A small network was trained on invented records. Each row is its activation on one of them, seen along a few directions.
After each row come some of the record's fields: FABU, DAGA, LOL, VODO, LIM, LIL, ZEGI.
A field that a record lacks is left out.
Other fields move the rows too, some of them a lot.
In the rows, zero is written as 500.
Random noise pushes rows far along 20 fixed directions. That doesn't count. These rows show it; they differ only by the noise:
[759 611 644 519 574 477 446 379 403 527 721 233 527 636 444 337 356 671
 381 582 462 392 894 435 583 475 542 633 616 859 410 501 509 640 660 429
 790 289]
[658 442 504 463 315 561 566 483 413 335 509 467 602 403 568 460 310 525
 499 607 536 500 258 455 547 376 545 630 651 525 615 532 591 373 495 483
 622 606]
[455 651 425 340 376 382 603 469 544 564 812 389 433 590 598 683 650 740
 491 471 546 578 431 608 607 718 401 576 365 616 537 646 632 443 396 355
 394 415]
[731 529 323 664 606 668 522 587 439 579 451 643 572 371 493 624 449 281
 587 623 674 596 528 235 623 813 779 601 327 402 473 454 624 795 570 607
 574 333]
[649 632 501 503 435 370 391 518 274 355 459 408 648 325 671 603 194 470
 598 429 542 413 413 667 634 558 646 703 638 532 192 535 777 536 521 408
 607 473]
[372 534 429 494 537 609 633 309 488 548 411 721 541 715 665 688 609 561
 383 460 476 406 446 669 283 359 456 553 703 337 696 339 447 256 365 520
 254 630]
[475 558 529 456 319 512 548 483 315 633 552 655 485 337 543 333 400 437
 732 453 794 369 373 679 327 386 708 618 599 545 791 583 724 817 612 642
 400 276]
[605 426 577 463 355 540 501 445 615 510 681 462 583 547 478 496 606 620
 534 466 486 398 636 619 567 209 484 648 375 636 383 380 640 529 542 716
 260 385]
[595 654 550 336 450 487 728 288 311 463 430 405 583 330 641 462 663 680
 600 429 489 464 511 548 482 402 412 459 612 467 556 590 654 606 455 369
 427 504]
[434 390 678 438 417 562 400 432 445 792 347 522 582 207 252 694 268 240
 582 387 585 403 351 311 624 496 638 784 533 742 607 163 643 784 600 511
 468 504]
[519 486 351 395 292 255 477 670 538 561 534 323 491 204 339 413 366 521
 477 335 604 510 464 423 567 208 492 428 560 570 242 517 469 315 446 637
 504 481]
[547 469 505 414 469 624 432 503 533 358 538 318 574 341 405 379 289 419
 349 490 533 589 587 191 406 494 545 344 766 699 323 284 311 277 535 506
 759 577]
[657 576 616 509 673 479 635 340 467 594 780 434 434 875 452 657 713 543
 442 453 527 489 668 496 491 689 504 264 707 478 565 273 359 578 645 402
 465 395]
[493 547 703 598 679 471 548 465 621 525 554 454 494 608 390 683 601 508
 517 475 421 516 566 494 593 429 452 601 462 590 660 287 733 591 567 522
 635 571]
[555 363 476 519 371 445 494 673 718 541 616 287 372 475 332 282 526 703
 450 510 536 517 550 385 617 391 312 244 409 564 497 609 285 400 508 479
 584 487]
[378 276 751 567 417 513 313 436 507 547 435 525 377 646 398 301 345 307
 519 560 385 370 314 464 410 410 468 663 309 648 647 519 264 622 529 539
 462 492]
[612 487 336 533 607 554 770 678 430 597 438 490 531 549 449 516 598 470
 554 522 687 501 589 309 421 383 275 687 319 578 779 745 382 585 347 379
 467 549]
[403 554 334 439 546 426 436 636 400 696 521 577 434 339 338 567 503 398
 555 287 607 584 436 386 433 596 501 674 272 655 374 746 409 643 398 493
 382 386]
[494 444 606 343 437 600 558 197 548 639 323 589 437 372 444 413 525 405
 691 394 482 316 503 428 424 218 482 455 614 445 773 401 541 515 543 535
 274 555]
[673 362 448 509 631 722 380 426 605 595 304 668 580 401 367 631 431 623
 524 331 396 310 577 549 661 264 450 567 762 438 478 521 556 314 589 364
 381 712]
[179 708 471 471 265 416 579 592 549 670 506 345 396 289 409 730 501 225
 526 489 544 539 357 331 672 827 548 533 249 725 283 336 726 705 515 506
 500 288]
[526 492 564 397 560 478 560 503 474 606 577 518 360 371 271 373 542 423
 720 276 688 551 453 339 344 404 464 315 567 552 760 576 408 656 566 501
 502 474]

[330 636 505 550 553 522 457 391 401 419 532 735 460 480 492 656 605 489
 385 443 326 737 222 533 371 586 651 575 495 463 472 514 607 463 483 632
 607 530]
FABU: mago / LOL: siv / VODO: nem / LIM: zes / LIL: fisag / ZEGI: tedif
[807 520 176 431 299 337 616 525 498 387 496 540 534 313 757 482 442 618
 686 547 663 522 336 601 651 414 606 360 582  48 531 711 697 243 418 562
 416 562]
FABU: kol / DAGA: vofu / LOL: siv / VODO: nem / LIM: tunun / LIL: fisag / ZEGI: tedif
[655 612 503 615 706 533 502 509 349 446 564 767 569 532 487 809 510 506
 648 318 597 583 418 660 520 576 681 587 589 348 484 438 768 686 580 576
 478 458]
FABU: runo / LOL: nugar / VODO: nem / LIM: tunun / LIL: bot
[360 482 702 332 372 379 458 199 335 508 308 328 581 400 712 339 468 704
 326 596 305 479 477 561 422 489 427 580 474 540 529 452 381 517 316 383
 525 580]
FABU: kol / DAGA: tude / LOL: siv / VODO: nem / LIM: zes / LIL: bot
[422 459 366 412 489 358 395 553 276 721 183 550 612 127 447 496 395 497
 470 141 667 443 639 546 321 317 531 367 638 379 159 382 246 572 360 578
 268 481]
FABU: kol / DAGA: vofu / LOL: siv / VODO: nem / LIM: tunun / LIL: bot
[347 588 543 725 485 471 610 661 428 363 419 560 374 675 381 724 440 258
 552 377 487 518 231 487 482 535 404 324 490 417 359 377 421 536 511 510
 535 502]
FABU: runo / LOL: zuti / VODO: nem / LIM: zes / LIL: bot
[504 617 416 636 484 443 576 480 380 530 305 522 467 637 571 652 401 271
 414 612 397 338 444 526 595 523 595 592 602 406 313 465 548 447 527 453
 471 418]
FABU: mago / LOL: nugar / VODO: tep / LIM: tunun / LIL: bot
[244 552 412 490 499 416 508 557 472 717 640 596 496 694 654 529 604 504
 413 524 664 449 507 744 265 599 541 664 472 549 654 495 451 542 413 547
 303 377]
FABU: mago / LOL: zurit / VODO: nem / LIM: tunun / LIL: fisag / ZEGI: tedif
[571 293 630 511 411 486 239 514 695 497 756 592 451 662 451 601 288 426
 688 458 600 462 365 611 589 526 604 693 302 553 625 351 572 526 545 663
 350 454]
FABU: kol / DAGA: vofu / LOL: nugar / VODO: nem / LIM: tunun / LIL: fisag / ZEGI: tedif
[793 510 496 524 566 611 598 546 477 328 647 428 498 631 484 301 570 617
 561 592 473 426 705 535 574 416 433 414 618 540 485 789 533 509 682 373
 610 449]
FABU: kol / DAGA: tude / LOL: nugar / VODO: nem / LIM: zes / LIL: bot
[600 345 749 460 577 544 377 305 418 613 324 401 651 299 428 637 497 569
 452 438 372 548 389 350 709 716 503 435 568 458 436 186 399 721 539 317
 532 650]
FABU: mago / LOL: kifup / VODO: nem / LIM: tunun / LIL: fisag / ZEGI: tedif
[583 539 318 515 377 922 667 533 415 695 290 566 594 419 445 524 359 379
 417 690 590 171 717 406 647 544 575 590 855 674 512 535 590 561 742 280
 478 369]
FABU: runo / LOL: siv / VODO: tep / LIM: tunun / LIL: bot
[665 376 568 256 532 690 558 477 643 569 659 456 526 301 281 465 457 530
 813 294 813 572 640 205 427 379 359 476 485 722 911 412 501 601 489 472
 446 598]
FABU: kol / DAGA: tude / LOL: zuti / VODO: nem / LIM: zes / LIL: fisag / ZEGI: tedif
[547 476 589 597 292 337 508 379 476 375 519 546 568 542 735 494 492 501
 584 569 514 510 297 704 495 352 660 508 355 232 478 244 654 561 433 853
 362 423]
FABU: mago / LOL: nugar / VODO: nem / LIM: tunun / LIL: fisag / ZEGI: tedif
[614 399 584 550 332 361 588 768 318 581 716 380 782 311 517 484 580 779
 351 567 777 630 392 728 558 471 667 520 678 547 529 270 658 787 589 646
 619 398]
FABU: mago / LOL: siv / VODO: nem / LIM: zes / LIL: fisag / ZEGI: tedif
[488 554 472 555 299 473 535 356 341 577 408 427 406 709 615 557 162 479
 331 715 465 358 363 418 574 683 498 666 516 565 595 505 309 451 411 312
 590 414]
FABU: kol / DAGA: tude / LOL: nugar / VODO: nem / LIM: tunun / LIL: bot
[705 496 438 698 507 761 570 485 534 560 288 521 525 451 460 336 490 594
 663 391 642 269 937 445 485 301 388 192 492 393 360 385 352 738 594 576
 371 312]
FABU: kol / DAGA: tude / LOL: nugar / VODO: nem / LIM: zes / LIL: fisag / ZEGI: tedif
[612 463 454 442 542 744 441 409 457 629 465 582 619 395 500 534 378 694
 481 534 545 403 602 507 601 592 540 720 668 647 698 587 611 561 562 305
 553 534]
FABU: kol / DAGA: vofu / LOL: nugar / VODO: nem / LIM: zes / LIL: fisag / ZEGI: lut
[166 509 407 588 360 652 217 412 847 403 522 690 272 588 569 538 312 409
 452 551 344 555 255 507 460 681 586 406 387 428 476 422 497 121 467 650
 532 545]
FABU: mago / LOL: siv / VODO: nem / LIM: tunun / LIL: fisag / ZEGI: tedif
[437 718 353 603 640 646 367 321 613 512 235 681 398 517 681 611 290 349
 838 326 545 290 767 533 418 557 461 538 325 364 453 504 649 502 412 499
 332 437]
FABU: kol / DAGA: vofu / LOL: siv / VODO: tep / LIM: tunun / LIL: fisag / ZEGI: tedif
[627 399 510 764 415 782 479 571 608 410 580 698 655 577 529 680 493 786
 519 484 589 527 399 655 619 462 528 520 391 391 475 234 616 628 517 729
 393 432]
FABU: runo / LOL: nugar / VODO: nem / LIM: tunun / LIL: fisag / ZEGI: tedif
[404 571 672 333 386 561 652 344 317 321 448 450 591 416 647 507 619 596
 582 281 541 453 417 708 308 456 395 130 877 399 377 301 458 501 519 370
 320 561]
FABU: runo / LOL: nugar / VODO: nem / LIM: zes / LIL: bot
[579 491 401 814 680 484 512 649 494 509 488 681 412 733 456 646 353 558
 436 616 545 608 241 458 569 648 536 566 481 299 825 572 424 477 449 487
 767 579]
FABU: runo / LOL: zurit / VODO: tep / LIM: tunun / LIL: fisag / ZEGI: tedif
[654 492 498 556 507 596 476 510 470 469 597 620 493 527 283 775 513 679
 497 301 426 563 346 523 698 495 476 463 572 478 324 504 518 511 577 472
 435 495]
FABU: kol / DAGA: vofu / LOL: zuti / VODO: tep / LIM: tunun / LIL: bot
[514 589 396 566 390 482 725 583 525 388 439 473 494 325 425 516 656 486
 486 514 493 611 351 387 580 403 509 189 595 308 400 423 605 439 549 634
 596 526]
FABU: kol / DAGA: tude / LOL: zuti / VODO: nem / LIM: tunun / LIL: fisag / ZEGI: lut
[841 541 267 768 530 494 745 760 643 344 709 454 516 750 594 544 678 400
 505 801 636 582 711 416 667 554 579 347 345 262 430 470 606 475 590 711
 608 365]
FABU: mago / LOL: kifup / VODO: nem / LIM: zes / LIL: fisag / ZEGI: tedif
[252 525 665 383 250 285 462 404 604 668 578 320 345 503 300 640 364 326
 561 419 435 428 341 403 652 496 403 620 308 769 535 304 551 545 497 505
 462 465]
FABU: kol / DAGA: tude / LOL: zuti / VODO: nem / LIM: zes / LIL: fisag / ZEGI: lut
[559 535 371 624 345 524 549 536 383 476 542 694 332 573 501 286 383 646
 619 497 586 428 242 647 392 332 493 457 543 397 741 915 439 494 521 535
 515 387]
FABU: kol / DAGA: tude / LOL: siv / VODO: nem / LIM: zes / LIL: fisag / ZEGI: lut
[405 376 548 304 462 391 521 648 701 651 636 355 559 283 432 510 594 552
 608 409 798 630 583 439 473 533 454 417 392 564 706 266 553 592 420 559
 401 543]
FABU: kol / DAGA: tude / LOL: nugar / VODO: tep / LIM: tunun / LIL: bot
[374 448 604 495 572 531 271 489 643 604 542 355 434 562 649 322 457 762
 525 512 561 444 786 607 458 822 347 401 297 614 561 562 321 646 422 291
 523 432]
FABU: kol / DAGA: tude / LOL: zurit / VODO: nem / LIM: zes / LIL: fisag / ZEGI: tedif

Here are new rows. What are their fields?
[310 741 514 604 664 784 465 388 623 401 500 580 346 686 548 638 256 375
 614 419 572 468 662 381 313 763 429 421 579 653 684 349 532 433 496 372
 710 491]
FABU: kol / DAGA: tude / LOL: nugar / VODO: nem / LIM: zes / LIL: fisag / ZEGI: tedif
[679 614 535 422 593 500 712 360 210 466 636 440 751 505 588 552 675 575
 283 668 460 672 540 417 429 517 633 782 616 642 571 425 603 607 489 529
 663 488]
FABU: mago / LOL: siv / VODO: nem / LIM: zes / LIL: fisag / ZEGI: tedif
[529 337 503 281 312 476 383 496 566 401 632 420 493 416 474 431 589 235
 573 514 417 531 334 424 592 684 576 384 430 487 186 542 399 398 601 485
 270 500]
FABU: kol / DAGA: vofu / LOL: nugar / VODO: tep / LIM: tunun / LIL: fisag / ZEGI: tedif
[394 285 576 544 616 558 289 727 685 513 635 588 456 429 289 452 628 594
 422 366 550 721 416 520 418 600 536 227 535 487 449 438 320 488 580 553
 555 575]
FABU: mago / LOL: nugar / VODO: nem / LIM: zes / LIL: bot
[111 413 536 474 578 207 457 772 613 856 509 581 534 389 343 767 797 512
 365 389 497 593 337 764 549 455 513 762 332 544 571 423 728 590 426 580
 333 600]
FABU: kol / DAGA: tude / LOL: siv / VODO: nem / LIM: zes / LIL: bot
[570 573 695 351 517 425 475 442 394 324 650 299 537 347 535 247 489 598
 720 308 666 594 623 470 308 503 466 243 515 598 429 418 437 729 488 553
 535 384]
FABU: runo / LOL: zuti / VODO: tep / LIM: tunun / LIL: fisag / ZEGI: lut
[416 348 648 771 805 486 373 573 428 572 194 592 503 712 418 423 363 391
 293 612 357 386 557 524 406 404 493 622 617 454 662 434 272 541 527 429
 740 664]
FABU: runo / LOL: nugar / VODO: nem / LIM: zes / LIL: bot
[627 517 338 481 553 352 739 559 657 560 580 487 577 554 381 834 751 595
 494 435 450 608 513 404 712 193 319 717 260 434 553 445 681 313 316 642
 348 655]
FABU: runo / LOL: zuti / VODO: nem / LIM: zes / LIL: fisag / ZEGI: tedif
[384 619 356 414 614 354 483 376 531 456 402 513 362 384 537 400 661 520
 422 522 270 732 390 300 463 633 510 412 284 340 409 729 398 347 303 545
 555 534]
FABU: runo / LOL: nugar / VODO: tep / LIM: tunun / LIL: fisag / ZEGI: tedif
[286 479 465 425 422 787 643 585 691 672 611 552 481 505 451 434 814 434
 344 783 511 454 625 507 541 754 601 389 630 630 667 480 655 575 758 427
 473 403]
FABU: kol / DAGA: tude / LOL: zuti / VODO: nem / LIM: zes / LIL: bot
[648 473 492 462 500 410 481 552 598 380 779 517 330 433 389 295 707 530
 553 544 477 720 357 470 552 570 661 123 603 329 564 719 565 427 730 588
 699 482]
FABU: mago / LOL: siv / VODO: nem / LIM: tunun / LIL: fisag / ZEGI: lut
[703 370 488 545 423 470 377 712 462 244 489 403 623 289 561 237 433 497
 529 595 509 569 542 535 573 418 596 456 427 462 172 673 539 531 570 596
 637 492]
FABU: mago / LOL: nugar / VODO: nem / LIM: zes / LIL: bot
[565 375 610 483 741 533 542 594 380 495 447 441 692 532 549 368 725 427
 445 604 498 477 701 555 418 563 483 546 589 511 566 528 448 689 586 358
 543 618]
FABU: kol / DAGA: vofu / LOL: zuti / VODO: nem / LIM: zes / LIL: fisag / ZEGI: tedif
[601 442 354 751 506 411 509 707 319 637 437 625 487 625 330 614 381 918
 372 255 569 450 317 700 565 294 286 478 601 386 479 689 183 488 389 400
 487 530]
FABU: runo / LOL: nugar / VODO: nem / LIM: zes / LIL: fisag / ZEGI: tedif
[377 564 525 384 660 488 511 513 269 281 531 655 589 516 645 444 661 400
 506 424 466 633 433 664 152 500 552 647 489 511 413 703 504 521 388 549
 400 550]
FABU: kol / DAGA: tude / LOL: zuti / VODO: nem / LIM: zes / LIL: bot
